A small network was shown many inputs. Here are its activations along a few directions, one row for each input.
Each table varies a few parts of the input and shows all the possible inputs, shuffled.
Descriptions start from the smaller parts, as in this example, which fits no table here: one of 5 places around a ring, together with either a single point or one of 9 places around a ring or (one of 3 separate values, together with one of 4 places along a line).
Shared parts are said once, and a part with two or three values counts as separate values.

A family of inputs:
row 1: 24 47 -4 -37 -25 -14 -28 12 14 -49 -7 -63 -36
row 2: -51 21 -71 -6 23 29 -11 -4 -33 50 -35 24 26
row 3: -17 102 -53 -48 -12 45 -19 -21 44 -1 -30 -87 -16
row 4: -42 71 -67 -29 -15 36 -31 -12 -7 5 -18 -49 3
row 5: 5 -8 -18 -13 2 -20 -27 19 -43 -12 -12 11 -18
row 6: 3 -24 -15 -5 14 -22 -15 27 -36 5 -20 34 -4
row 7: 47 63 54 -21 -10 14 26 0 29 -60 43 -70 -52
row 8: 15 -20 34 18 25 0 33 19 -48 -9 39 41 -8
row 9: -5 -45 -11 6 47 -24 7 48 20 22 -32 61 9
row 10: -60 -1 -58 10 67 33 13 21 53 70 -52 51 49
row 11: 8 -34 34 28 42 1 44 30 -24 -1 30 55 0
row 12: 16 15 32 5 -4 6 13 10 -45 -44 53 -3 -24
row 13: 37 58 4 -46 -22 -8 -22 9 40 -47 -16 -76 -47
row 14: 6 -78 32 37 -19 -24 11 -30 1 31 -2 39 32
row 15: -48 37 -74 -13 11 32 -24 -12 -40 33 -26 0 13
row 16: 6 -85 44 46 8 -22 25 -15 65 44 -9 53 45
row 17: 21 -14 36 4 -73 -18 -20 -50 3 -21 23 -46 -1
row 18: 8 -42 46 36 68 2 58 46 39 12 23 68 13
row 19: -4 -39 -15 4 30 -22 -4 38 -13 12 -29 47 4
row 20: -4 -46 -3 13 57 -21 10 54 51 26 -36 61 18
row 21: 7 -41 38 30 59 -2 55 40 8 9 28 68 5
row 22: 35 6 42 -4 -74 -16 -14 -57 28 -30 20 -71 -8
row 23: 10 26 -11 -29 -24 -16 -35 19 -10 -40 -3 -38 -28
row 24: 35 52 47 -12 -14 7 20 3 2 -62 52 -57 -40
row 25: 5 10 -18 -19 -16 -16 -35 19 -32 -32 -6 -9 -20
row 26: 14 -64 31 28 -35 -24 0 -42 -22 24 6 26 24
row 27: -29 91 -61 -38 -15 38 -25 -19 18 -4 -22 -74 -4
row 28: 17 -3 32 12 14 3 21 10 -55 -25 47 17 -22
row 29: 6 -85 36 39 -2 -26 22 -21 33 41 -4 52 37
row 30: 15 -48 29 21 -47 -22 -12 -50 -29 7 15 3 10
row 31: -58 6 -70 2 39 31 0 6 -10 57 -44 37 35
row 32: -60 0 -66 4 57 29 10 15 22 67 -47 50 40
row 33: 21 31 40 -4 -13 6 13 10 -24 -53 55 -32 -32
row 34: -47 55 -74 -21 -7 36 -32 -13 -30 13 -20 -21 10
row 35: 47 17 50 -13 -71 -10 -7 -60 55 -27 12 -85 -20
row 36: 16 -30 29 14 -65 -19 -20 -50 -18 -12 21 -17 7
Q: Changing only one part turns row 28 into row 15. The same change can be made to row 21. Which row results?
A: row 32
Q: What do these inputs look like to the network?
A: one of 4 places along a line, together with one of 9 places along a line
Q: Start at row 35 and move only the place on the line of 9, one step at a time. The first step leads to row 22. Which rows follow, in order?
A: row 17, row 36, row 30, row 26, row 14, row 29, row 16
Q: Start at row 17 and move only the place on the line of 4, one step at a time. The first step leads to row 33. Which rows follow, in order?
A: row 23, row 4

A family of inputs:
row 37: 3 -9 -4 -3 22 -11 14 12 5 8 -3 15 11
row 38: 5 62 4 -28 -21 29 -8 -26 40 -24 24 -68 -33
row 39: -20 -11 -22 10 -3 10 -10 -6 2 19 -13 25 16
row 40: -22 -4 -17 9 10 12 12 6 -18 12 3 23 6
row 41: -18 1 -7 6 19 5 15 21 -7 9 -9 20 2
row 42: -18 -10 -18 0 11 7 3 -1 -16 19 3 22 18
row 43: -2 -7 -4 3 28 -8 21 16 0 -2 -2 11 3
row 44: 5 40 -4 -36 -61 -18 -37 -4 -3 -62 30 -78 -40
row 45: 8 -24 19 6 6 -9 9 -9 -9 10 15 24 1
row 46: 4 -21 19 12 13 -6 15 -5 -14 1 16 19 -6
row 47: 1 -10 -7 6 7 -8 1 8 23 8 -19 19 10
row 48: 3 -24 10 8 -3 -5 -3 6 17 6 -13 21 8
row 49: -15 -6 -11 8 20 0 -4 12 2 18 -15 12 16
row 50: -15 -12 -21 13 5 13 -4 -1 -7 23 -5 17 13
row 51: 5 -11 -7 10 16 -5 7 13 13 12 -11 10 6
row 52: 4 -22 13 6 12 1 19 16 -5 -3 3 15 -4
row 53: 4 -21 17 19 5 -12 0 -9 0 16 9 21 4
row 54: 23 47 2 -33 -63 -3 0 -46 -11 -22 -8 -94 -23
row 55: -14 -5 -8 -3 20 0 6 13 -5 15 -9 19 15
row 56: 3 -24 16 14 -2 -12 -7 -16 8 10 1 25 6
row 57: 6 -19 14 2 4 -6 13 14 2 9 2 23 5
row 58: 35 67 -10 -40 -17 14 -41 -15 -24 -38 -3 -58 -51
row 59: 4 -25 11 10 12 -8 1 9 6 9 -2 10 11
row 60: -14 -11 -13 5 7 7 -8 7 11 13 -26 19 11
row 61: 27 59 28 -4 -47 13 -17 -15 -8 -64 32 -71 -6
Q: What do these inputs look like to the network?
A: either one of 5 separate values or (one of 4 places along a line, together with one of 5 places along a line)
Q: Which other rows does row 56 become when the place on the line of 5 takes its other values? List them by row number.
A: row 39, row 47, row 48, row 60

A family of inputs:
row 62: -12 61 -53 -40 -10 28 -36 -17 47 15 -53 -52 -5
row 63: -12 84 -53 -42 25 20 -9 13 33 -3 -36 -59 -19
row 64: 34 -73 58 18 -15 -31 17 -11 35 6 7 31 -5
row 65: -13 -42 11 34 36 10 45 17 13 39 -13 60 39
row 66: 11 59 -11 -38 -35 -6 -8 7 -26 -55 12 -75 -36
row 67: -6 -39 8 25 56 -16 40 48 10 23 -19 57 28
row 68: -45 -10 -65 -1 59 3 1 36 -52 43 -32 56 14
row 69: 28 -52 62 24 0 -14 48 -11 23 7 33 27 -6
row 70: 9 38 -11 -34 -72 1 -35 -22 -11 -36 -6 -68 -24
row 71: 1 58 -4 -30 -55 18 -4 -23 -25 -36 19 -72 -24
row 72: -12 -29 15 29 64 7 30 60 14 8 3 73 23
row 73: -5 -62 6 29 21 -7 14 18 26 39 -37 64 41
row 74: 31 -38 66 17 27 -17 32 33 23 -22 50 40 -22
row 75: -52 -1 -60 5 66 26 -8 48 -47 29 -10 71 6
row 76: -29 59 -56 -25 -15 23 -38 -35 53 22 -36 -63 15
row 77: 34 -23 54 20 -59 -27 -24 -54 -17 -26 35 -34 0
row 78: 55 -20 54 6 -55 -22 -21 -36 -23 -31 19 -23 -21
row 79: 15 -77 55 33 -19 -35 16 -30 43 10 23 19 14
row 80: -52 -12 -62 6 39 26 6 4 -49 59 -26 60 26
row 81: -60 -31 -71 14 18 0 -27 -15 -27 64 -35 57 49
row 82: -8 35 -13 -19 -77 -5 -37 -40 -6 -28 12 -78 -3
row 83: -44 -30 -66 0 24 7 -26 4 -36 59 -51 66 28
row 84: 56 2 54 1 -19 -29 5 -7 -37 -51 37 -30 -32
row 85: 5 69 -5 -34 -28 16 -18 19 -22 -69 34 -60 -42
row 86: 50 12 59 6 -11 -7 -4 5 -32 -66 59 -15 -38
row 87: -21 82 -47 -35 6 45 -5 -18 34 14 -29 -56 -7
row 88: -19 95 -48 -36 32 42 -18 25 38 -19 -15 -43 -26
row 89: 37 -49 59 14 19 -39 42 21 19 -8 28 24 -16
row 90: 46 0 60 10 -39 -5 9 -37 -36 -32 44 -27 -21
row 91: -21 -64 2 43 15 -13 13 0 34 45 -20 53 61
Q: Changing only one part turns row 67 into row 91. The same change can be made to row 84. Which row results?
A: row 77
Q: What do these inputs look like to the network?
A: one of 5 places along a line, together with one of 6 places around a ring
Q: Start at row 65 and move only the place on the ring of 6, one step at a time. The first step leads to row 69. Which rows follow, in order?
A: row 90, row 71, row 87, row 80
Q: Which other rows does row 86 become when the place on the ring of 6 takes its other values? List them by row number.
A: row 72, row 74, row 75, row 85, row 88

A family of inputs:
row 92: -6 -45 -3 19 32 -20 -9 -17 -2 27 1 58 17
row 93: -4 -8 10 5 38 10 -7 31 -26 30 -17 57 24
row 94: 38 80 64 -1 -56 11 -4 -15 27 -101 80 -108 -31
row 95: 15 -51 3 28 22 6 -5 -4 -4 29 -14 56 33
row 96: -17 -22 -9 23 58 -3 -4 9 -27 21 -1 51 2
row 97: -21 -14 -16 10 48 10 29 19 -9 13 17 50 -18
row 98: -3 74 -33 -48 -79 -2 -91 10 0 -91 12 -98 -46
row 99: 70 45 35 -48 -84 -31 -2 -31 -64 -72 19 -110 -76
row 100: -22 -16 -19 24 40 -12 19 30 -9 23 -37 28 33
row 101: -18 -65 8 22 20 -12 3 -12 19 36 15 48 7
row 102: -26 -9 -27 11 29 1 52 40 8 15 -19 27 12
row 103: -5 -52 27 4 0 0 0 9 20 45 -2 54 29
row 104: 53 95 4 -55 -25 19 -23 -38 64 -31 -27 -115 -64
row 105: -8 -1 3 -8 28 23 26 41 -8 22 0 56 3
row 106: -23 -65 -3 23 2 -19 28 9 33 33 -18 26 42
row 107: -10 100 -27 -30 -87 47 -28 -86 -34 -24 24 -118 -18
row 108: -11 -45 -14 20 13 -27 16 4 13 25 -32 37 52
Q: What do these inputs look like to the network?
A: either one of 5 separate values or (one of 3 separate values, together with one of 4 places along a line)
Q: Which other rows does row 97 become when the place on the line of 4 takes its other values? List them by row number.
A: row 92, row 96, row 101
Q: Which other rows does row 105 become when the choice among 3 separate values takes its other values? List them by row number.
A: row 97, row 102

A family of inputs:
row 109: 26 71 1 -13 -35 5 -23 -1 -10 -50 -11 -73 8
row 110: 46 58 35 -14 -12 18 -19 -66 25 -19 37 -64 -41
row 111: -37 -77 -69 16 12 -12 -33 -32 -44 100 -84 85 52
row 112: -80 17 -46 33 80 71 50 27 -32 50 21 78 45
row 113: -4 -119 72 77 -23 -26 36 -26 37 29 33 68 67
row 114: 40 -77 45 26 70 -37 36 71 -72 -9 17 110 -23
row 115: 8 54 -18 -23 -42 -7 -55 2 -5 -66 14 -44 -12
row 116: -24 23 -24 -38 -60 -5 -59 17 -9 -52 23 -53 -43
row 117: 27 49 24 -40 -45 9 15 -36 8 -6 19 -80 -42
row 118: -15 -41 -18 7 90 -8 28 71 114 50 -70 71 27
row 119: 12 42 -1 -29 -35 -9 23 -27 -12 -30 1 -98 -38
Q: What do these inputs look like to the network?
A: either one of 5 separate values or one of 6 places along a line
Q: What sort of input is row 117?
A: one of 6 places along a line
